These are the activations of a small neural network, seen along a few directions. Each row is one input.
Each table varies a few parts of the input and shows all the possible inputs, shuffled.
A made-up example of a description, with smaller parts first: one of 2 separate values, together with either a single point or one of 9 places around a ring or (one of 4 places along a line, together with one of 8 places around a ring).
Shared parts are said once, and a part with two or three values counts as separate values.

Other details of the inputs shift rows strongly along two fixed directions, in all tables alike. That doesn't count.
To show where, the next rows are all for the same input, with only those details redrawn:
[-19, 43, -23, 29, 28, 18, -10, 28, -7, -14, 2, -32, 10, 58]
[-15, 40, -22, 21, 22, 10, -11, 25, -13, -14, -2, -25, 10, 47]
[12, 46, -51, 12, -22, -11, -39, -3, -57, 0, -34, -9, -3, 12]
[-26, 37, -12, 31, 43, 25, -1, 39, 7, -20, 10, -37, 14, 69]
[2, 6, 58, -22, 61, -21, 31, 20, 32, -1, 17, 0, 37, 15]
[25, 6, 48, -38, 32, -42, 15, -3, 7, 11, -5, 17, 33, -23]
[43, 14, 18, -44, -5, -57, -9, -23, -33, 15, -28, 29, 20, -47]
[18, 8, 44, -31, 37, -34, 16, 2, 9, 6, 1, 10, 33, -12]

Table:
x1: [-7, -7, -58, 11, -50, -11, -44, -11, -71, -1, -65, -10, -42, -18]
x2: [-31, -2, -21, 23, 14, 57, 15, 42, 11, -27, 16, -34, -19, 69]
x3: [-33, -32, 43, 14, 20, 6, 17, -10, 75, 12, 27, 4, 11, 2]
x4: [1, -2, 55, -23, 69, -5, 29, 13, 41, -3, 17, -11, 39, 15]
x5: [11, 38, -65, 12, -70, 28, -33, -17, -52, 7, 4, 16, -28, -12]
x6: [-27, -4, -33, 28, -14, 37, 9, 27, -10, -17, 23, -12, -14, 38]
x7: [20, -45, 14, -24, -21, -61, -6, -42, 13, 25, -12, 40, 10, -63]
x8: [-22, 15, -41, 45, 30, 33, -8, 27, 41, -31, 13, -25, -10, 65]
x9: [40, -3, 44, -41, -14, -25, 11, -36, -7, 9, 6, 16, 16, -52]
x10: [15, 34, -73, 19, -43, -12, -53, -20, -73, 11, -27, 2, 7, -20]
x11: [25, -27, 17, -8, 11, -38, 7, -14, 38, 6, 18, 38, 21, -39]
x12: [-5, -2, 63, -12, 30, 15, 36, 8, 46, -2, 52, 1, 36, -6]
x13: [-59, -3, -14, 49, 4, 70, 9, 32, 24, -8, 19, -28, -22, 43]
x14: [-5, 34, -32, 12, 0, 32, 5, 40, -5, -11, 27, -6, -25, 59]
x15: [-31, -51, 68, 4, 37, 17, 36, 0, 41, 0, -2, -22, 4, -10]
x16: [-15, -1, -69, 23, -51, 14, -30, 0, -53, 5, -19, 1, -36, -8]
x17: [28, -3, -26, -23, -57, -20, -14, -9, -55, -1, -29, 21, -28, -21]
x18: [-26, 22, -22, 33, 18, 35, 2, 37, 6, -20, 44, -28, 11, 52]
x19: [-34, 0, -38, 39, 3, 8, -18, 15, 20, -5, -11, -23, -22, 55]
x20: [-1, -33, -17, -10, -20, -10, -28, -18, -40, 4, -55, -8, -25, -31]
x21: [-30, -9, -41, 32, 4, 13, -21, 1, 21, -4, -13, -26, -18, 43]
x22: [-60, -22, -10, 48, -1, 52, -5, 20, 7, -11, -5, -36, -17, 23]
x23: [-21, -36, 60, -5, 32, 24, 48, 10, 48, 4, 18, -8, -2, 0]
x24: [29, 14, -12, -25, -10, -8, -12, -6, -24, -6, -6, -4, 4, -8]
x25: [10, -1, 59, -31, 43, -11, 35, 27, 36, -13, 35, -1, 22, 17]
x26: [63, 2, 16, -55, -51, -33, 1, -50, -35, 29, -8, 48, -10, -73]
x27: [11, 28, -75, 47, -48, 11, -50, -33, -25, -8, -26, -5, -30, 2]
x28: [-4, -28, 45, -19, -10, 14, 34, -4, 22, 0, 26, 21, 6, -27]
x29: [-17, -38, 47, -23, 43, 13, 48, 25, 49, -1, 11, -8, -1, 10]
x30: [-21, -36, 56, 8, 35, -3, 28, -15, 75, 8, 17, -9, 10, 6]
x31: [-6, 48, -57, 33, -39, 18, -50, -26, -54, 6, -18, -8, 3, -9]
x32: [36, -11, 2, -11, -36, -35, -17, -50, 12, 11, -10, 48, 5, -75]
x33: [50, -14, 14, -36, -10, -67, -3, -29, 12, 5, -16, 49, 3, -54]
x34: [26, 32, -73, -5, -50, 14, -31, -2, -55, -2, -11, 2, -35, 12]
x35: [22, 28, -6, 0, -16, -10, -21, -39, -36, 11, -26, -4, 13, -29]
x36: [12, 10, 48, -27, 45, -28, 22, 11, 18, 2, 6, 6, 34, 1]
x37: [41, -7, 10, -42, -23, -29, 9, -10, -14, 21, 24, 47, 5, -46]
x38: [21, -28, 22, -42, -14, -34, 14, -6, -12, 18, -25, 29, -16, -43]
x39: [17, -32, 54, -30, -7, 1, 36, -15, 13, 6, 10, 15, 0, -28]
x40: [-62, -29, -17, 54, 23, 43, 1, 41, 9, -11, 6, -42, -10, 44]
Changing only one part turns x27 into x8. The same change can be made to x15. Which row results?
> x20
What is each input in this table made of?
> one of 5 places around a ring, together with either one of 2 separate values or one of 6 places along a line
Start at x20 and move only the place on the line of 6, one step at a time. The first step leads to x29. Which rows follow, in order?
> x2, x34, x24, x4
Which other rows agree with x1 in the place on the ring of 5? List them by row number.
> x14, x17, x19, x25, x33, x36, x38

Table:
x41: [14, -3, -29, -14, -20, -17, -16, -5, -4, -10, -8, 5, -15, 7]
x42: [9, 4, -23, 10, 4, -4, -26, -11, -11, -9, -25, -5, 8, -21]
x43: [11, 1, -21, -13, -11, 0, -19, -4, -33, -6, 2, -9, 15, -7]
x44: [20, -4, -23, -5, -25, -5, -3, 4, -32, -9, 11, 3, -3, -3]
x45: [-12, -21, -19, 5, -28, -5, -17, -11, 2, 5, -20, 11, -23, -8]
x46: [3, 35, 0, 3, -21, -4, -13, -14, -28, 7, -4, 3, 6, -1]
x47: [-3, 17, -14, -20, -3, -8, 3, 35, -50, 13, -26, 13, -7, -3]
x48: [-3, -33, 57, -30, 13, 4, 37, -9, 30, 25, 16, 6, -2, -25]
x49: [-61, -17, 19, 33, 29, 62, 29, 48, 58, -17, 46, -27, -13, 62]
x50: [18, -9, -29, 1, -14, -23, -11, -1, -18, -8, -4, 2, -5, 3]
x51: [11, 29, -15, -4, -21, 7, -6, -18, -17, 22, 7, 11, -6, -2]
x52: [15, 2, -22, -20, -31, 0, -8, 0, -17, -10, 8, 6, -14, 2]
x53: [19, 10, -19, 3, -4, 4, -10, -19, -4, 2, -27, -1, -18, -9]
x54: [-15, -7, -3, 10, -19, -13, -13, -18, -16, 7, -35, -12, -10, -6]
x55: [-35, 22, -60, 78, 17, 55, -11, 42, 10, -38, 8, -40, -21, 72]
x56: [15, -17, 60, -32, 33, -35, 20, -3, 26, -3, 1, -7, 22, 1]
x57: [10, 24, -21, 3, -10, -9, -15, -20, -4, 22, -9, 9, -8, 3]
x58: [22, -23, 49, -15, 22, -3, 39, 9, 27, -9, 23, 21, 16, -32]
x59: [-4, -13, 47, -39, 54, -37, 33, 37, 11, 15, -14, 23, 11, -8]
x60: [10, -3, -27, -6, -1, -18, -28, -8, -20, -4, -13, -13, 12, -3]
x61: [-67, -17, 16, 37, 48, 58, 24, 41, 41, -15, 40, -42, 17, 52]
x62: [7, -8, 41, -22, 20, -29, 20, -2, 54, 11, 21, 32, 17, -11]
x63: [-9, -27, -21, 19, -20, -11, -11, -8, -13, 5, -14, 8, -15, -12]
x64: [-51, 54, -43, 72, 15, 42, -23, 28, 4, -18, 5, -49, -8, 92]
x65: [0, 18, -25, 11, -2, -18, -30, -14, -11, 10, -6, 3, 18, -12]
x66: [14, 9, -17, -3, -27, 15, -8, -3, -8, -14, -5, 14, -19, -18]
x67: [-7, -14, -16, 4, -18, 1, -10, -21, -7, 21, -26, -4, -23, -5]
x68: [10, 16, -21, 12, -26, -5, -5, -1, -22, 8, 16, 19, 4, -11]
x69: [-38, 13, 31, 23, 51, 47, 29, 46, 33, -31, 40, -53, 13, 88]
x70: [23, -10, 54, -30, 27, 9, 39, -7, 33, 6, 13, 11, 6, -24]
x71: [13, 21, 3, 4, -15, 10, -9, -12, -28, -13, -22, -7, -5, -11]
x72: [6, 23, -20, -3, -33, 1, -11, -6, -7, 6, 12, 24, -6, -6]
x73: [23, -17, 49, -47, 23, -6, 37, -4, 23, 9, 26, 4, 10, -4]
x74: [10, 9, -16, 4, -6, 15, -17, -7, -24, -10, -10, -3, 11, -26]
x75: [2, -3, 47, -21, 31, -13, 20, -1, 26, 13, 34, 16, 45, -26]
x76: [-15, -46, 46, -15, 33, -21, 16, -9, 34, 11, 1, 6, 28, -28]
x77: [-7, -22, -14, 13, -31, 6, -4, -2, -25, 6, 2, 7, -15, -20]
x78: [12, 15, -3, 10, -5, -8, -17, -15, -14, -10, -37, -9, -6, -8]
x79: [-11, -27, 72, -24, 13, -10, 34, -7, 20, 10, 5, 0, 13, -25]
x80: [20, 2, -23, -14, -8, -11, -13, -16, -14, 6, -14, -8, -14, 11]
x81: [13, 4, -24, 3, -16, -2, -15, -8, 5, -13, -21, 13, -19, -11]
x82: [8, 12, -27, 19, -15, -22, -14, -6, -9, 7, 2, 17, 2, -5]
Changing only one part turns x80 into x73. The same change can be made to x42. Which row results?
> x74
Changing only one part turns x54 into x79. The same change can be made to x53. Which row results?
> x70
What is each input in this table made of?
> one of 2 separate values, together with either a single point or (one of 4 separate values, together with one of 5 places around a ring)
Change only the choice among 2 separate values in x71. List by row number the other rows that result.
> x78
Change only the place on the ring of 5 in x68. List by row number the other rows that result.
> x46, x51, x72, x75

Table:
x83: [16, -34, -13, -20, -32, -44, -28, -35, -23, 12, -31, 20, -6, -44]
x84: [-23, -43, 30, 4, 45, 13, 28, 24, 44, -9, 21, -19, 8, 26]
x85: [19, -13, 2, -25, -37, -8, -13, -41, -14, 19, -17, 21, -7, -60]
x86: [-29, -17, 33, 30, 23, 34, 36, 21, 56, -14, 44, -9, 5, 24]
x87: [1, 23, -19, 4, -16, 5, -19, 6, -38, -1, -12, -13, -6, 10]
x88: [-15, -35, 41, -6, 44, -2, 34, 21, 46, 5, 4, 6, -1, 4]
x89: [-42, 22, -13, 38, 41, 60, 16, 52, 30, -25, 42, -30, 10, 71]
x90: [34, 3, 18, -42, -22, -39, -6, -26, -39, 14, -23, 21, 3, -48]
x91: [-54, 26, -15, 52, 53, 39, 6, 48, 36, -21, 26, -42, 18, 84]
x92: [18, -21, 20, -19, -37, -26, -6, -31, -30, 7, -31, 20, -5, -60]
x93: [38, 2, 15, -43, -24, -40, -5, -29, -38, 12, -25, 21, -1, -46]
x94: [28, -29, -15, -26, -53, -31, -8, -34, -26, 18, -5, 29, -12, -54]
x95: [5, 29, -40, 19, -26, 15, -18, 1, -24, -4, 11, -1, -15, 18]
x96: [5, -44, 75, -18, 30, -35, 26, -16, 52, 2, 2, 21, 27, -41]
x97: [24, -18, 4, -16, -40, -16, -8, -32, -15, 1, -17, 27, -7, -64]
x98: [25, -18, 67, -42, 37, -47, 29, -12, 47, 7, 0, 21, 30, -20]
x99: [-9, -36, 56, 5, 41, 2, 32, 7, 47, -8, 11, -4, 15, -9]
x100: [7, 27, -35, 16, -27, 13, -20, 2, -23, 0, 13, 0, -9, 14]
x101: [-24, 43, -66, 48, -6, 18, -40, 13, -23, -15, -14, -34, -14, 53]
x102: [-5, -16, -38, 3, -34, 13, -16, -2, -17, -6, -3, -5, -20, -4]
x103: [-5, -8, 41, -8, 56, -3, 32, 21, 33, -1, 19, -3, 33, 7]
x104: [34, 9, -7, -29, -26, -20, -13, -20, -27, 4, -9, 24, -3, -40]
x105: [4, 31, -63, 25, -17, 11, -34, -1, -42, -10, -26, -22, -21, 24]
x106: [40, 2, -7, -26, -14, -32, -10, -25, -24, 7, -32, 15, -1, -30]
x107: [15, 23, -42, 10, -19, -6, -33, -5, -43, 1, -26, -10, -7, -4]
x108: [7, 32, -49, 21, -31, 17, -21, -2, -26, -7, 7, -3, -20, 25]
x109: [-10, 0, 38, -2, 51, -9, 22, 15, 49, -8, 17, -12, 20, 30]
x110: [30, 6, 3, -24, -15, -49, -23, -26, -19, 15, -24, 18, 13, -40]
x111: [-26, 3, 40, 0, 48, 18, 33, 35, 25, -6, 26, -14, 26, 33]
x112: [-3, 36, -65, 24, -33, 25, -34, 6, -44, -10, -6, -9, -14, 17]
x113: [-18, -24, 33, 1, 21, 11, 41, 23, 52, 7, 32, 13, -7, 12]
x114: [-23, -26, 45, 6, 47, 20, 26, 3, 48, 6, 12, -17, 13, 8]
x115: [-23, 10, 22, 6, 32, 18, 19, 30, 10, -7, 19, -19, 15, 35]
x116: [37, 11, -12, -22, -41, -29, -16, -28, -39, 17, -2, 37, 3, -45]
x117: [3, 28, -57, 21, -18, 3, -34, -2, -49, -2, -25, -13, -7, 6]
x118: [-49, -10, 15, 24, 32, 36, 30, 44, 33, -8, 13, -25, -15, 53]
x119: [-21, -45, 50, -17, 28, 3, 36, 19, 32, -2, 21, -11, 8, 9]
x120: [-21, 48, -87, 52, -24, 61, -32, 25, -25, -29, -1, -36, -32, 75]
x121: [6, 36, -62, 17, -34, 24, -32, 0, -38, -15, -10, -11, -25, 21]
x122: [33, 10, -5, -30, -32, -25, -13, -25, -42, 8, -32, 13, -8, -25]
x123: [-11, -3, 41, -6, 48, -17, 21, 14, 42, 0, 18, -3, 34, 12]
x124: [-25, -18, 47, -4, 22, 18, 25, -1, 28, 10, 9, -14, 7, 2]
x125: [-30, 49, -82, 61, -23, 54, -30, 26, -33, -15, 17, -24, -16, 65]
x126: [18, -8, -8, -15, -49, -13, -12, -49, -20, 27, -9, 25, -11, -57]
x127: [14, 25, -38, 12, -30, 13, -12, -4, -16, -4, 5, 3, -16, 22]
x128: [-10, 2, 34, -2, 39, 24, 26, 33, 42, -12, 39, -9, 16, 27]
x129: [6, -46, 65, -38, 29, -48, 27, -9, 46, 19, -8, 37, 11, -39]
x130: [11, -43, 60, -44, 16, -22, 41, 2, 44, 14, 9, 37, 2, -45]
x131: [-42, 21, -62, 59, -16, 38, -45, -6, -14, -3, -21, -38, -21, 42]
x132: [41, -1, 6, -34, -10, -44, -10, -28, -29, 13, -27, 20, 6, -52]
What is each input in this table made of?
> one of 5 places along a line, together with either one of 4 separate values or one of 6 places along a line
Changing only the place on the line of 5 turns x89 into x103. The same change can be made to x85. Which row results?
> x114
Which other rows agree with x118 in the place on the line of 5? List them by row number.
> x87, x90, x92, x93, x111, x115, x119, x122, x124
Which other rows agree with x110 in the place on the line of 5? List them by row number.
> x83, x91, x96, x98, x101, x109, x123, x129, x131
Change only the choice among 4 separate values in x94. List by row number the other rows that result.
> x86, x113, x126
Change only the place on the line of 6 in x127. List by row number the other rows that result.
> x95, x100, x108, x116, x125
